Each row below holds a small network's activations on one input, seen along a few directions.
Each table varies a few parts of the input and shows all the possible inputs, shuffled.
A made-up example of a description, with smaller parts first: one of 3 separate values, together with either a single point or one of 11 places along a line or (one of 5 places around a ring, together with one of 6 places along a line).
Shared parts are said once, and a part with two or three values counts as separate values.
(in the rows, 128 means zero)

Other details of the inputs vary at random and push rows far along two fixed directions, the same in every table; ignore that.

Rows:
x1: [133 118 127 112 123 133 132 128 121 130 121 125 134]
x2: [134 115 131 121 116 122 127 117 118 129 120 126 133]
x3: [128 124 133 141 123 125 136 120 121 111 125 136 128]
x4: [129 131 129 132 134 132 148 132 126 112 120 130 126]
x5: [124 133 132 134 121 147 127 135 121 129 122 120 125]
x6: [135 138 133 137 146 146 104 124 124 122 126 125 127]
x7: [114 119 123 128 153 106 120 136 152 121 144  99 148]
x8: [135 125 136 124 124 129 132 130 126 149 126 119 134]
x9: [133 114 139 124 119 115 135 120 122 120 127 132 128]
x10: [117 131 126 142 138 125 112 137 113 127 122 149 132]
x11: [133 112 133 123 118 117 131 116 118 127 125 132 133]
x12: [137 127 145 126 133 118 148 136 130 139 129 121 125]
x13: [ 91  99  47 157 121 103 105 153 197 114 161  69 130]
x14: [132 131 136 143 131 132 142 135 127 132 133 130 128]
x15: [114 212  89  62  81 123 129  77 165 150 158 164  70]
x16: [133 136 137 142 136 129 149 136 128 131 127 125 125]
x17: [128 126 126 138 119 131 128 118 117 119 118 131 133]
x18: [144 138 134 118 140 126 100 131 122 130 125 123 141]
x19: [129 129 134 140 128 121 143 121 123 109 119 131 126]
x20: [126 129 128 137 119 134 125 120 111 119 121 122 124]
x21: [127 124 130 140 147 145 110 120 126 123 125 140 121]
x22: [126 125 131 136 124 141 135 132 128 127 126 136 134]
x23: [129 135 129 141 127 139 133 130 123 141 125 124 133]
x24: [129 132 137 136 131 134 145 138 133 119 122 130 125]
x25: [123 123 130 125 137 115 111 138 115 137 122 146 132]
x26: [131 128 139 124 125 130 128 131 118 148 127 110 123]
x27: [120 144 142 134 150 130 130 126 128 119 133 127 144]
x28: [128 126 129 132 129 136 142 131 124 113 126 135 128]
x29: [136 147 129 136 141 136 102 131 118 123 126 127 141]
x30: [132 114 129 114 125 129 137 127 122 128 127 131 134]
x31: [127 122 127 140 121 127 132 116 117 117 124 137 133]
x32: [143 129 136 120 146 136 102 123 127 131 125 120 126]
x33: [126 113 131 124 143 125 114 129 124 136 116 145 122]
x34: [133 123 144 119 128 124 144 139 135 128 124 126 126]
x35: [127 124 123 131 127 139 138 127 121 119 125 136 134]
x36: [135 120 138 125 126 124 136 129 126 148 133 126 134]
x37: [136 122 144 127 128 122 141 134 129 141 136 126 128]
x38: [133 116 134 115 126 126 141 132 125 122 128 131 129]
x39: [134 119 140 124 124 111 142 122 124 118 120 127 125]
x40: [119 123 126 140 144 135 115 128 123 126 117 148 122]
x41: [132 120 136 117 119 135 129 133 130 138 121 124 135]
x42: [ 94 100  36 147 136  68  77 158 192 115 176  72 139]
x43: [126 138 132 141 126 140 130 132 116 141 127 115 124]
x44: [133 121 135 116 131 123 147 133 127 121 122 126 126]
x45: [128 127 121 130 125 143 134 128 120 121 119 129 134]
x46: [127 142 125 140 138 126 107 136 111 124 129 142 144]
x47: [127 127 136 137 126 138 139 137 131 121 128 135 128]
x48: [132 117 143 120 123 128 137 137 134 130 130 131 129]
x49: [135 114 134 123 146 135 109 119 128 133 124 135 121]
x50: [129 124 138 117 119 137 125 135 123 137 123 115 124]
x51: [115 221  94  92  88 123 139  77 172 160 165 181  80]
x52: [131 119 134 121 116 124 124 119 112 128 122 117 123]
x53: [132 115 138 119 121 130 133 132 130 137 128 131 136]
x54: [126 131 124 129 125 145 131 129 114 121 122 120 124]
Description of these inputs: one of 2 separate values, together with either a single point or one of 6 places around a ring or (one of 4 places along a line, together with one of 5 places along a line).
Q: Changing only the choice among 2 separate values turns x13 into x41. The same change can be made to x47. Which row results?
A: x48
Q: Start at x46 and move only the place on the ring of 6, one step at a time. The first step leads to x29. Which rows follow, in order?
A: x6, x21, x40, x10
Q: Start at x31 and move only the place on the line of 4, one step at a time. The first step leads to x35. Which rows follow, in order?
A: x22, x51
Q: Change only the choice among 2 separate values in x10. List by row number the other rows that result.
A: x25

Rows:
x55: [133 135 141 128 133 133 130 133 124 138 129 133 132]
x56: [131 135 136 135 124 136 144 129 121 126 123 133 129]
x57: [127 133 136 135 125 133 149 130 123 125 123 137 129]
x58: [132 134 138 125 134 136 123 128 121 135 123 131 126]
x59: [134 133 135 123 132 129 120 122 116 127 123 134 133]
x60: [128 128 135 129 127 126 136 123 119 121 123 143 129]
x61: [110 138  80  99 100  89 143 116 199 131 168 103  99]
x62: [133 131 134 123 131 136 121 125 118 128 122 135 130]
x63: [130 128 133 129 126 135 131 125 120 123 121 140 127]
x64: [132 139 137 129 129 138 133 129 120 131 127 128 131]
x65: [127 128 135 133 127 135 141 125 121 124 122 139 124]
x66: [132 138 140 128 131 135 130 133 122 135 127 129 130]
x67: [132 131 136 122 134 133 118 128 120 133 122 135 129]
x68: [132 130 135 129 126 128 130 122 118 121 123 139 129]
x69: [130 137 137 132 124 138 138 127 121 128 124 128 130]
x70: [105 140  71 121 122  94 101 123 179 127 161 109 113]
x71: [133 134 136 127 131 139 126 125 118 130 123 130 127]
x72: [131 132 135 130 126 140 130 123 119 127 122 130 126]
x73: [133 131 139 125 135 134 123 128 123 138 126 135 128]
x74: [106 138  72 121 123  92 101 122 182 131 163 113 115]
x75: [121  16 114 188 176 112 100 194 126 104 121  45 180]
x76: [132 132 135 126 127 130 125 120 116 123 122 135 131]
x77: [127 126 134 130 127 133 136 126 120 122 121 143 127]
x78: [131 129 134 126 127 137 125 123 118 126 120 136 129]
x79: [135 121 135 104 105 121 138 122 124 149 127 129 122]
x80: [131 130 134 133 126 137 136 124 121 125 122 135 124]
Q: Describe the family of inputs behind these rows.
A: either one of 2 separate values or (one of 4 places along a line, together with one of 6 places along a line)

Rows:
x81: [132 130 137 118 134 110 129 132 130 136 132 139 130]
x82: [129 125 126 122 129 118 112 119 120 120 126 145 128]
x83: [128 132 136 127 129 113 149 131 133 125 131 138 129]
x84: [ 87 109  31 171 136  91 100 153 204 103 181  67 129]
x85: [117 152 121 136 134 141 123 135 121 114 122 134 129]
x86: [130 124 122 118 122 140 115 121 125 134 123 134 127]
x87: [134 134 134 117 121 126 139 121 132 120 128 123 135]
x88: [124 129 134 132 121 122 149 135 133 129 130 142 124]
x89: [124 127 126 127 125 126 130 113 123 112 126 139 126]
x90: [129 129 128 121 118 134 131 117 127 113 126 130 131]
x91: [147  54 165 169 155 134 138 167  84 102  97  67 174]
x92: [130 147 132 139 142 134 111 127 130 140 133 132 134]
x93: [127 127 126 130 123 120 130 118 123 108 125 144 127]
x94: [133 131 128 119 120 129 114 116 117 128 126 120 123]
x95: [128 131 128 133 112 138 143 126 124 134 126 122 117]
x96: [137 135 135 114 124 125 129 129 125 142 130 116 125]
x97: [132 131 134 118 118 132 130 132 125 146 130 119 121]
x98: [127 149 132 148 136 139 131 125 130 128 135 131 131]
x99: [130 133 128 126 114 132 131 115 120 116 124 120 122]
x100: [131 132 134 127 126 111 139 121 129 115 128 138 132]
x101: [132 127 128 113 124 132 113 118 124 126 128 130 132]
x102: [128 124 128 129 124 123 123 130 127 138 124 146 124]
x103: [148  29 178 180 194 151 136 185  94  88  91  72 169]
x104: [132 134 135 117 124 129 149 131 136 129 131 124 132]
x105: [138 131 134 109 126 123 121 122 130 133 130 124 137]
x106: [125 126 120 136 122 127 133 121 123 116 121 147 122]
x107: [127 127 122 127 116 142 135 121 127 122 122 133 126]
x108: [122 124 120 133 124 133 134 117 123 120 121 141 121]
x109: [125 125 135 119 128 126 130 132 130 144 131 135 124]
x110: [133 138 134 122 120 128 148 128 128 131 129 115 123]
x111: [132 129 135 115 134 114 121 118 125 131 130 132 132]
x112: [129 131 134 123 128 117 140 117 129 119 128 132 130]
x113: [125 149 122 131 141 136 105 133 121 129 127 138 134]
x114: [127 124 126 119 131 124 112 115 119 125 127 139 127]
x115: [120 150 122 127 140 138 103 136 119 126 120 135 132]
x116: [123 150 121 140 135 140 125 133 122 116 129 137 132]
x117: [127 123 121 127 127 125 114 122 121 128 121 148 123]
x118: [130 146 125 136 142 135 108 130 124 133 133 139 136]
x119: [128 134 133 126 114 136 149 132 127 136 130 117 119]
x120: [ 88  91  43 162 120  82 116 151 201 110 166  82 119]
x121: [136 130 139 113 153 136 116 126 142 126 126 131 112]
x122: [130 129 124 124 118 136 117 120 117 136 122 123 118]
x123: [128 129 133 121 117 138 151 135 136 134 131 127 128]
x124: [138 136 134 115 122 121 121 120 122 134 127 115 127]
x125: [128 131 123 132 113 138 135 119 119 124 122 123 117]
x126: [126 122 127 125 126 129 123 125 127 142 125 140 122]
x127: [131 128 128 124 116 135 125 126 122 144 126 122 118]
x128: [127 127 135 123 126 119 129 136 131 140 130 142 126]
x129: [125 122 120 124 129 132 115 118 120 133 121 141 122]
x130: [131 127 134 112 121 135 130 136 133 145 132 128 130]
x131: [136 131 135 108 128 126 129 132 133 141 133 125 134]
x132: [128 127 127 128 114 141 144 128 132 132 127 132 126]
x133: [122 128 134 128 123 129 151 131 132 133 130 135 123]
x134: [128 149 137 140 143 137 109 125 132 145 131 127 128]
x135: [127 131 136 123 131 120 150 127 132 129 132 133 127]
x136: [130 129 137 114 135 117 130 128 129 141 132 133 129]
x137: [125 150 136 149 138 141 129 124 133 134 134 126 124]
x138: [134 130 135 119 132 108 120 122 125 127 130 138 133]
x139: [131 124 127 118 119 138 124 129 130 144 128 132 127]
x140: [123 125 126 134 121 132 143 125 129 130 125 139 121]
Q: Changing only one part turns x111 into x112. The same change can be made to x131. Which row results?
A: x104
Q: Describe the family of inputs behind these rows.
A: one of 2 separate values, together with either a single point or one of 5 places along a line or (one of 4 places along a line, together with one of 6 places around a ring)
Q: Change only the place on the ring of 6 in x109. List by row number the other rows that result.
A: x111, x114, x126, x129, x136
Q: Change only the place on the line of 4 in x125. List by row number the other rows that result.
A: x106, x107, x108
